These are the activations of a small neural network, seen along a few directions. Each row is one input.
Each table varies a few parts of the input and shows all the possible inputs, shuffled.
Descriptions start from the smaller parts, as in this example, which fits no table here: one of 5 places around a ring, together with either a single point or one of 11 places along a line or (one of 3 separate values, together with one of 4 places along a line).
Shared parts are said once, and a part with two or three values counts as separate values.
In the rows, zero is written as 128.

Other details of the inputs shift rows strongly along two fixed directions, in all tables alike. That doesn't count.

Table:
r1: [162 102 108 119  93 147  84 141 166 127  95]
r2: [102 163 152  63 143  97 130 209 134 143 163]
r3: [169 168  83 129 113 157 151 103 122 104 116]
r4: [144 113  77  90  82 117 128 115 100 114  97]
r5: [ 93 164 160  87 120 101 134 161 188 118 185]
r6: [159  96  77 140  91 159 159 124 113  98 123]
r7: [122 206 156  95 156 109 149 191 166 148 140]
r8: [157 114  72 140  86 161 110  99 140  88 131]
r9: [138 109  80 130  73 138 106  96 148 109 104]
r10: [117  63 145 226 136 134 116  72  73 183 117]
r11: [100 179 217 173 198  98 133 108 125 191 172]
r12: [146 135 149 114  87 149 101 157 100  51  87]
r13: [173  96 115  80  94 120 120 110 113 123  99]
r14: [ 99 146 155  96 135 107 163 223 162 143 161]
r15: [146 105  67 126 131 163 138  97 126  79 100]
r16: [ 85 153 152  71 161 104 163 157 175 108 150]
r17: [ 97  78 141 210 181 134  98  51  88 164 103]
r18: [165 119  69 101  99 132 134 122  95  90 126]
r19: [ 99 143 142  92 171 113 137 188 167 124 127]
r20: [133 127 147 216 154 145 102  41  79 189 102]
r21: [ 81 107 223 192 184 102 136 124 108 196 189]
Each input here is: either a single point or (one of 4 places along a line, together with one of 5 separate values).
A walk changes only the place on the line of 4. It starts at r6 and steps to r10. List the rest of the walk in order.
Answer: r21, r14

Table:
r22: [155 103 139 145 129 150 109 106 123 149  75]
r23: [131 168  78  83  97 128 181 149 161  88 130]
r24: [154 111 100 152 133 143 113  86  96 130 109]
r25: [149  92 105 156 126 150 116 100  91 122 117]
r26: [ 95 155 183 147 172 100 139 155 142 170 163]
r27: [ 90 204 135 110 135 112 167 161 145 106 183]
r28: [161  97 135 143 125 151 109  97 136 157  92]
r29: [145 102 108 167 106 150 111  96  92 118 123]
r30: [127 137 111  51  90 127 148 192 161  96 107]
r31: [152  99 111 153 131 141 119  86  96 117 111]
r32: [142 116 109 162 128 155 127  80 108 127  97]
r33: [115 142 135 149 128 121 130 112 109 113 155]
r34: [155  81 139 137 120 138 102  98 128 146  98]
r35: [102 129 117 131 127 131 140 133 115 113 141]
r36: [138 148 103  47  94 122 144 168 178 112 116]
r37: [ 68 166 221 153 182  83 119 163 122 162 200]
r38: [150  87 143 139 124 137 102 107 115 138  81]
r39: [139 100 101 173 130 150 100  90 129 108 111]
r40: [143 137 109  49  98 127 147 196 156  96 118]
r41: [121 145  75  79  87 123 172 165 149  82 142]
r42: [118 168  77  68  98 126 161 150 149  82 123]
r43: [147 110 105 159 125 156 127  72 120 136 113]
r44: [126 115 154 130 136 108 126 139 133 144 128]
r45: [141  94 108 154 119 144 120  73 113 124 119]
r46: [149 154 105  45 105 121 143 181 161 104 110]
r47: [131 177  80  75  86 125 155 151 145  79 138]
r48: [ 82 150 190 155 182  85 121 153 128 184 175]
r49: [ 91 140 202 144 189  95 118 154 118 162 172]
r50: [113 142 107 124 129 126 136 111 133 128 149]
r51: [ 69 178 210 152 185  85 113 163 123 176 198]
r52: [126 123 156 132 123 124 110 152 121 139 138]
r53: [ 79 171 175 172 199 110 142 129 109 157 192]
r54: [145  96 104 163 118 133 128  81 105 122 113]
r55: [126 163  70  76  93 117 169 150 154  89 134]
r56: [120 120 148 140 145 125  99 147 158 127 125]
r57: [102 133 133 142 140 122 137 112 113 116 140]
r58: [151  74 133 140 116 146 100 112 124 152 102]
r59: [138  87 101 157 115 152 118  87 108 129 124]
r60: [122 135 142 108 133 120 118 146 136 142 110]
r61: [143 138 146 113 144 131 130 148 138 140 117]
r62: [169 113 140 152 117 149 103 104 119 145  92]
r63: [155  75 130 149 115 135 107 121 116 151  96]
The inputs of r53 and r61 match in every part but one. If r41 is changed in the same way as r53 into r61, which row does it become?
Answer: r63
The inputs of r43 and r28 match in every part but one. If r45 is changed in the same way as r43 into r28, which row does it become?
Answer: r34
Describe the family of inputs behind these rows.
Answer: one of 2 separate values, together with either a single point or (one of 4 places along a line, together with one of 5 separate values)
Change only the choice among 5 separate values in r37. List by row number the other rows that result.
Answer: r34, r38, r44, r49
Change only the choice among 2 separate values in r29. List by row number the other rows that result.
Answer: r52
